Each row below holds a small network's activations on one input, seen along a few directions.
In each table, some parts of the input vary, and every possible input appears once, in random order.
Descriptions start from the smaller parts, as in this example, which fits no table here: values(2) and (point or line(11) or (line(4) and ring(8))).
Shared parts are said once, and a part with two or three values counts as separate values.
(in the rows, 128 means zero)

Other details of the inputs vary at random and push rows far along two fixed directions, the same in every table; ignore that.

A family of inputs:
r1: [127 106 104 108 158 145 129 160 172 132  96 125]
r2: [111  50  75 192 141 156 119 111  77 195 100 144]
r3: [179 116  44  95 131 153  51 158 115 172 124 138]
r4: [ 70 159 231 114 135 106 188 156 130  65 174 110]
r5: [ 96 136 142 175 143 117 199  58 106 122 133 131]
r6: [149  77 119 153 118 140  91 139 114 128 119 105]
r7: [240 194 106 126 101 151  20 228 203 100 116  79]
r8: [179 164 171 111  88 119 123 151 196  15 130  70]
r9: [ 58  62 149 131 165 126 160 102  73 141 125 120]
r10: [135  91  52 119 137 138  70  84  86 197  67 192]
r11: [124  86  45 142 147 168  97 119  92 233 115 148]
r12: [121 101 133 146 119 141 112 128 129 150  70 158]
r13: [217 150  75 115 128 170  34 215 175 159 100  92]
r14: [208 185  69  36 136 134  41 200 213  89 115 115]
r15: [121 157 181 147 106 115 189 115 155  50 144 108]
r16: [134 204 164  69 135 115 138 167 207  81 162 118]
r17: [126 170 150 139  86 104 165 115 133 114 166 131]
r18: [135 176 191 150  97  94 180 129 138  90 166 112]
r19: [ 69 120 189 163 144 109 181  65  85 163 115 173]
r20: [123 144 149 127 117 104 132 104  89 110 188 148]
r21: [133 107 125 162  97 123 157 133 124 125 119 124]
r22: [117  47  77 112 174 146 118 120 135 161  77 122]
r23: [129 108  56 136 177 160  77 151 115 197  79 119]
r24: [128 129 111 128 102  97 152  88  88 126 158 154]
r25: [110 155 158 151 113 120 145 113 111 132 180 137]
r26: [132 121  37 157 131 152 121  75 123 169  92 141]
r27: [ 97 173 175 119 116  85 203  54 105  56 188 144]
r28: [ 74 164 206 130 114 102 175  80 112 129 146 174]
r29: [139 151  66 102 146 156  64 170 146 164 107 119]
r30: [171 163 226  82  89 120 113 208 181  36 177  68]
r31: [151  63  91 131 122 152  62 125 126 164  38 138]
r32: [150 210 162  52 123 107  91 187 159  54 174 109]
r33: [ 65  91 120 140 197 124 192  78 105 185 120 154]
r34: [ 79  88 174 151 137 131 188 122  86 148 160 135]
r35: [ 85  60 160 167 110 100 200  70  75 127 141 127]
Each input here is: line(5) and (point or line(6)).
Question: Changing only the line(5) part turns r28 into r31. The same change can be made to r29. Which row results?
Answer: r9

A family of inputs:
r36: [191 116  86 143  99 149  67 167 148 135  98 107]
r37: [ 78 125 210 166 114  96 213  78  94  93 167 131]
r38: [122 106  69 115 154 134 120 106 106 160 122 143]
r39: [131  54  63 151 145 148 116 113 104 165  86 122]
r40: [ 88  52 103 167 152 141 154  79  85 182  88 147]
r41: [160  93  88 130 129 161  67 176 144 151  84 105]
r42: [ 76 140 166 119 155 109 179 101 106 136 162 147]
r43: [129 142  95 120 131 131 117 115 130 147 118 148]
r44: [129 111  67 141 136 137 107 100  89 188 124 155]
r45: [109 163 171  97 134 115 138 147 130 110 169 131]
r46: [172 178 113  90 124 132  78 169 179 107 117 121]
r47: [168 187 199 110  82 113 127 178 194  40 142  93]
r48: [179 212 142  96  99 118  94 164 177  75 151 114]
r49: [ 61 113 221 148 138 106 216  98 105 104 164 126]
Question: What is each input in this table made of?
Answer: values(2) and (point or line(6))
Question: Changing only the values(2) part turns r41 into r45. The same change can be made to r39. Which row results?
Answer: r38
Question: Which other rows does r40 become when the line(6) part takes its other values? List them by row number.
Answer: r36, r37, r41, r47, r49
